Each row below holds a small network's activations on one input, seen along a few directions.
In each table, some parts of the input vary, and every possible input appears once, in random order.
Descriptions start from the smaller parts, as in this example, which fits no table here: one of 6 places along a line, together with either a single point or one of 9 places along a line or (one of 3 separate values, together with one of 8 places around a ring).
Shared parts are said once, and a part with two or three values counts as separate values.

Other details of the inputs shift rows strongly along three fixed directions, in all tables alike. That doesn't count.

Rows:
row 1: [ 32  31 -16  -5 -39   3  15  31   4  40  26  11]
row 2: [  3 -12  16 -13  51 -10   4 -23  -3 -62  16 -14]
row 3: [-63 -20   4  61 -14  20 -25  -5   0 -17 -11  23]
row 4: [ 31  22 -21  63 -23  17  -5   2 -20  -8  56  -1]
row 5: [ 38  19 -31 -36  -9  -5  35  15   3   9  26  -4]
row 6: [ 22  -5 -21 -13  -6  -6  14   4 -11  23  18 -15]
row 7: [-30   7  12  -9 -35   6 -15   7   2  52 -40  20]
row 8: [-53 -21  14  55  -2   4 -49 -22  -5 -22  -7  -3]
row 9: [-40   1  34 -37  18  18   2  10   8   6 -37   0]
row 10: [-29   2  -1  15 -32  13 -35  10  -1  38 -22  13]
row 11: [ 22   1  -1 -44  -3  -5   6  17   3  47 -13   2]
row 12: [ 11 -14  29  -7  63  -8   6 -26  -8 -76  26 -29]
row 13: [-53   8  20  70  -2  20 -44  -7  -9 -11 -19  16]
row 14: [ 25 -10 -23  -9 -18  -8  11  10  12   8   1 -14]
row 15: [ 42  28 -23 -37 -23  -4  24  26   8  30  20  12]
row 16: [-15 -22  10 -33   8  -6   7  10  18  35 -44  -4]
row 17: [  1 -31  16  12  47 -15 -12 -34 -16 -45  19 -27]
row 18: [ 52  -7   0 -50  34 -26  17  -4  -4  -4   0 -13]
row 19: [-29 -22  23 -25   3  -1   7  -4  12  12 -55   0]
row 20: [ -8 -17  47 -76  49 -13   1 -20   3 -16 -62  -2]
row 21: [ 41   0  -5 -74  34   2  40  -8   6 -17   5  -5]
row 22: [-15  16   9 -39  -5  -4  -1  12  25  33 -45  31]
row 23: [ 21  -5 -18  59 -10  -1  14   4 -16 -38  56 -14]
row 24: [ 28  30 -26  -1 -29  10  26  19  10  34  17  -3]
row 25: [-55   5  11  12 -15   4 -19  -3  24  23 -32  26]
row 26: [ -9  -6 -22  30 -17   9 -17  -6 -19  -5  15 -12]
row 27: [ 31  17 -27  -1 -50 -30  20   8  16  49  15   0]
row 28: [  1  -6  -4  41   7  14   7  -2  -2 -26  13  -9]
row 29: [ 44   9 -23  21  12 -15   8  -5 -22 -46  56  -5]
row 30: [-55   4  18  67  -5  16 -33 -11   8  -8  -7   5]
row 31: [-10 -28  19   6  39   8  -4 -42 -40 -58   9 -23]
row 32: [ 36  32 -39  67 -46 -12   2  20 -15   8  61   7]
row 33: [ 17 -19   9 -44  47  -2  27  -3   7 -46  -7 -13]
row 34: [  3   6  -6  -8 -17 -11 -19  10   8  23 -23   6]
row 35: [-36   8  13 -19 -13  18 -14  11  12  35 -32  36]
Description of these inputs: one of 5 places around a ring, together with either one of 3 separate values or one of 4 places along a line.
Changing only the place on the ring of 5 turns row 23 into row 32. The same change can be made to row 3. Which row results? -> row 22
Which other rows does row 18 become when the choice among 3 separate values takes its other values? List them by row number. -> row 20, row 34
Which other rows agree with row 30 in the place on the ring of 5? List them by row number. -> row 2, row 8, row 12, row 17, row 25, row 27
A walk changes only the place on the line of 4. It starts at row 24 and steps to row 9. List the rest of the walk in order. -> row 5, row 21

Rows:
row 36: [  6  23  20 -65  15   4   6  20  21  15 -32   3]
row 37: [-24 -10  27 -13  13  -6 -14  -4  11   7 -37  -2]
row 38: [ 45   6 -41  -3 -46 -13  29  12   6  30  32  -1]
row 39: [  5 -23   8 -23  38 -17  11 -20  -2 -30   2 -23]
row 40: [ 43  -6  -2 -39  15 -22  20 -11   8 -15   9  -9]
row 41: [ 16 -15   7  10  23  -8  -7 -20  -7 -41   9 -11]
row 42: [-40 -17  42  -9  26   4 -31 -13  -7  -5 -46  -1]
row 43: [ 24 -16 -13  10  -1   1   8  -9 -10 -23  21 -14]
row 44: [-45   6  40  -7  32  16 -13 -12  12 -12 -32   6]
row 45: [-26  23 -11  33 -38   2   3  21   6  22  -8  23]
row 46: [  7 -22  -4 -11  30 -11   6 -20  -2 -37   6 -12]
row 47: [  2 -10 -41  55 -33  -5  -4  -4 -16  -5  44  -1]
row 48: [-39  -7   3  12 -33   0  -9   5   6  37 -22   4]
row 49: [  8   3  12  -2  22  19   6  -3 -14 -28  16   3]
row 50: [ 14  43 -22 -24 -45   0  13  37  29  62  -8  33]
row 51: [-18   3  -6  35 -25   5 -29   5  -4  25 -15  15]
row 52: [ 25  14 -25 -18 -32 -10  21  25  31  53 -18   5]
row 53: [-19 -27  14  38  33   2 -13 -20 -15 -42   3 -22]
row 54: [-25 -25  19  20  27  -4 -11 -29 -15 -43   2 -21]
row 55: [ 61  22  -5 -38  13  -9  39  15  15  -7  22   2]
row 56: [-21 -26   8  32  31  -8 -26 -32 -17 -54  11  -4]
row 57: [ -4 -33   7  21  29  11  -9 -19 -16 -46   8 -16]
row 58: [  6 -25   3 -19  31  -8  -2 -20 -24 -25  15 -18]
row 59: [ 45  24   0 -36  18   0  25  -3   3  -2  22  -6]
row 60: [ 28  -8 -13   0  -2   1   0  -9 -18 -11  16  -9]
row 61: [ 32  12   2   5  16   5  10  -1 -11 -27  32   4]
row 62: [-17   8  34 -44  26  12  17  12  25   3 -44  13]
row 63: [ 27   7 -10 -14   8  10  18  11   3 -22  28 -13]
row 64: [-29   2   1  -3 -20 -17 -14  10  20  45 -27  12]
row 65: [ 20 -16   6 -13  19  -1   0 -13 -22 -14   8 -21]
row 66: [ -2  -2  15 -42  12  -6   1   8  28  24 -48   6]
row 67: [  0  36  -6 -12 -31   0   2  34  31  39 -12  13]
row 68: [ 14  21 -33  42 -26   3  13  12   5  -7  41  11]
row 69: [-37   3  32 -32  30  16  -5   7  21 -14 -44  -1]
row 70: [ 59  20 -18 -73  14   1  41  14  12   5  18   4]
row 71: [  5  30 -11 -29 -31   3  18  30   9  47 -17  23]
row 72: [ 18   1 -19  45 -24 -21  -3  -7 -11  -4  43  -8]
row 73: [ 24  10 -20  26 -32 -17  -3  -1 -15  17  33  -4]
row 74: [  3   8 -10  21 -26 -11  -7  16  14  41  -6   4]
row 75: [-33  10  19  -8  12   9 -10   6  22  -2 -25  23]
row 76: [-35   6  35 -45  25  24 -13   9  10   1 -43   4]
row 77: [ 13 -16   7   2  21 -10   9 -14  -7 -27   5 -26]
row 78: [-32 -15  29 -33  12   4 -12 -10  -5  12 -38  -4]
row 79: [-26  -6  10  32  -5   1 -32   1 -11  15 -14   4]
row 80: [-37  -3  -2  26 -19  -1 -33  -5  -6  19 -20  20]
row 81: [-50   4  -7  55 -26  26 -19   9   3   3   5  25]
row 82: [  7  19 -24  55 -25  16  -2  -4 -22  -2  53   0]
row 83: [  2  15 -18  66 -22   0 -13   0 -32 -21  44  14]
row 84: [-22  -1  -5  17 -17 -12 -22   1  -8  29  -6   9]
row 85: [ 32  19 -28  31 -32   8  24  20  -1   7  47   7]
row 86: [  0 -31  -2  -2  24  -9   5 -17 -16 -29  19 -20]
row 87: [-26 -12  19  30  32  25  -6 -24 -16 -51  22 -13]
row 88: [ 31  -2 -11 -33  -3 -16  27  -5  12   0  -2 -10]
row 89: [ 45  11 -15 -30   2  -5  43  12   0 -11  24  -1]
row 90: [ 23  -8   6 -27  15 -11   2 -18  -9 -19   3  -6]
row 91: [-13   6 -27  -3 -41  -3 -10  13   3  52 -11  19]
row 92: [-49 -13   6  51 -16   7 -30  -8  -1  -5 -24   4]
row 93: [ 21   9   6 -18  33   5  26 -13   5 -29  19 -16]
row 94: [ 14  -2  10 -74  13   3  12  12  19  37 -47   1]
row 95: [-54  -6  11  57 -24  11 -51  -7 -14   7 -24  16]
row 96: [ 44   0 -36  25 -28  -9  20  14  -5  20  40 -15]
row 97: [-37  -9   8  28 -14  11 -29   5 -10  30 -22   3]
row 98: [-28  -4  -4  14 -30   7 -20  -1  -9  25 -14  11]
row 99: [ -1 -13  18 -48  10  -1  13   6  16  20 -35 -12]
row 100: [ 22   6   5  -8  27  -8  15  -5  -7 -41  19   0]
What do these inputs look like to the network? -> one of 5 places around a ring, together with either one of 5 separate values or (one of 2 separate values, together with one of 4 places along a line)
Changing only the place on the ring of 5 turns row 94 into row 51. The same change can be made to row 71. Which row results? -> row 83
Changing only the place on the ring of 5 turns row 76 into row 63. The same change can be made to row 65. Which row results? -> row 99
Which other rows does row 56 become when the choice among 2 separate values takes its other values? List them by row number. -> row 64
Which other rows agree with row 88 in the place on the ring of 5? List them by row number. -> row 39, row 45, row 46, row 52, row 53, row 54, row 62, row 68, row 69, row 77, row 92, row 93
